Look-ups in named tables: a row name and a column name give one cell, copied from the table.

Rop
         Bos  Ropove  Lisob
Dunu     -78     -91    -73
Bir       45      55      3
Nuf      -26     -75    -83
Kodu     -89     -88    -51
Ritelo    61     -89    -46
Fut       63      42     -9
Fadeba   -84     -89    -60
Lunod     52     -44    -93
Nitel     56     -89    -91
Lipa     -78     -94    -74
Kezanav  -55     -96    -64
Mimiket   61      66     68
Dubo      35      64     50

Lipa, Ropove -> -94
Fut, Lisob -> -9
Lunod, Bos -> 52
Lipa, Bos -> -78
Bir, Ropove -> 55
Ritelo, Lisob -> -46
Nitel, Bos -> 56
Bir, Bos -> 45
Kodu, Bos -> -89
Dunu, Bos -> -78
Row with the largest Ropove: Mimiket

Table Lese
columns: Sibal, Punu, Ruba
Gisage: [212, 56, 66]
Gupe: [201, 49, 60]
Ket: [73, 150, 42]
Tavot: [59, 189, 49]
Bafun: [194, 58, 49]
Bub: [111, 54, 55]

What is the Punu of Bafun in Lese?
58
What is the Punu of Gupe in Lese?
49
What is the Punu of Tavot in Lese?
189
What is the Sibal of Tavot in Lese?
59
What is the Sibal of Gisage in Lese?
212
What is the Ruba of Gisage in Lese?
66
What is the Ruba of Tavot in Lese?
49
What is the Sibal of Ket in Lese?
73
What is the Punu of Ket in Lese?
150
What is the Ruba of Bafun in Lese?
49
What is the Ruba of Bub in Lese?
55
What is the Punu of Bub in Lese?
54

Ninudu:
        Dufemu  Butug    Pil  Sepama  Zabot   Rego  Novarak
Vef      28.96  58.29  52.16   55.00  58.46  55.71    53.33
Linola   78.94  56.50  44.96   52.96  35.63  80.77    75.01
Gefuv    57.04  40.62  47.01   56.33  37.59  56.25    56.55
Ginor     9.38  65.66  60.95   63.24  98.60  42.55    36.02
Raso     30.59  53.90  60.73   63.32  79.50  39.03    24.85

Zabot of Raso = 79.50
Butug of Ginor = 65.66
Butug of Raso = 53.90
Pil of Linola = 44.96
Dufemu of Linola = 78.94
Dufemu of Raso = 30.59
Rego of Vef = 55.71
Dufemu of Vef = 28.96
Pil of Ginor = 60.95
Novarak of Gefuv = 56.55
Novarak of Ginor = 36.02
Sepama of Vef = 55.00
Butug of Vef = 58.29
Novarak of Linola = 75.01
Sepama of Raso = 63.32
Zabot of Ginor = 98.60
Sepama of Ginor = 63.24
Which row has the largest Novarak? Linola

Tabi:
	Kenata	Betob	Bef	Lirovu	Lezug
Mazo	78	119	153	54	147
Nam	127	152	231	197	116
Zenofeb	153	165	88	171	205
Viro	83	180	84	80	176
Ravo	87	125	214	199	186
Kikupa	129	156	124	195	199
Nofiken	76	123	148	55	150
Das	84	128	243	196	153
Vam	154	218	71	115	169
Pemupi	230	224	106	147	134

Kenata of Kikupa is 129
Lirovu of Nofiken is 55
Bef of Zenofeb is 88
Lezug of Vam is 169
Bef of Vam is 71
Lirovu of Mazo is 54
Lezug of Das is 153
Lirovu of Kikupa is 195
Lezug of Ravo is 186
Kenata of Nofiken is 76
Kenata of Das is 84
Lirovu of Das is 196
Kenata of Zenofeb is 153
Row with the largest Betob: Pemupi

Naberu:
cols = Ropep, Fad, Sovenan, Neke, Rupo, Nuna, Pas, Fis, Bogulid
Gek: [0.344, 0.393, 0.422, 0.206, 0.584, 0.220, 0.331, 0.323, 0.424]
Febiros: [0.243, 0.255, 0.501, 0.315, 0.769, 0.236, 0.240, 0.239, 0.553]
Zekibe: [0.265, 0.266, 0.510, 0.477, 0.754, 0.333, 0.233, 0.221, 0.550]
Dobe: [0.232, 0.212, 0.621, 0.399, 0.891, 0.287, 0.223, 0.224, 0.679]

Dobe, Pas => 0.223
Dobe, Nuna => 0.287
Febiros, Fis => 0.239
Febiros, Pas => 0.240
Dobe, Rupo => 0.891
Dobe, Fad => 0.212

Table Mevup
,Vub,Mesuzi,Zap,Rigizan,Devasu,Fupobus,Per,Nud,Birup
Doku,8.468,-53.778,7.047,57.519,76.308,-63.337,49.274,-54.474,-9.065
Kur,15.065,-60.705,2.527,54.330,74.120,-65.603,43.101,-59.114,-0.050
Fugoz,11.499,-56.916,5.074,56.206,74.903,-63.855,46.339,-56.708,-3.748
Tizusi,27.966,-69.788,-6.512,44.873,65.898,-69.313,28.873,-64.740,18.438
Lariso,18.351,-62.752,0.992,51.887,72.239,-66.783,38.685,-60.377,4.168

What is the Rigizan of Kur in Mevup? 54.330
What is the Vub of Kur in Mevup? 15.065
What is the Fupobus of Fugoz in Mevup? -63.855
What is the Per of Lariso in Mevup? 38.685
What is the Rigizan of Fugoz in Mevup? 56.206
What is the Nud of Kur in Mevup? -59.114
What is the Rigizan of Tizusi in Mevup? 44.873
What is the Per of Doku in Mevup? 49.274
What is the Fupobus of Kur in Mevup? -65.603
What is the Mesuzi of Fugoz in Mevup? -56.916
What is the Mesuzi of Tizusi in Mevup? -69.788
What is the Nud of Lariso in Mevup? -60.377
What is the Vub of Fugoz in Mevup? 11.499

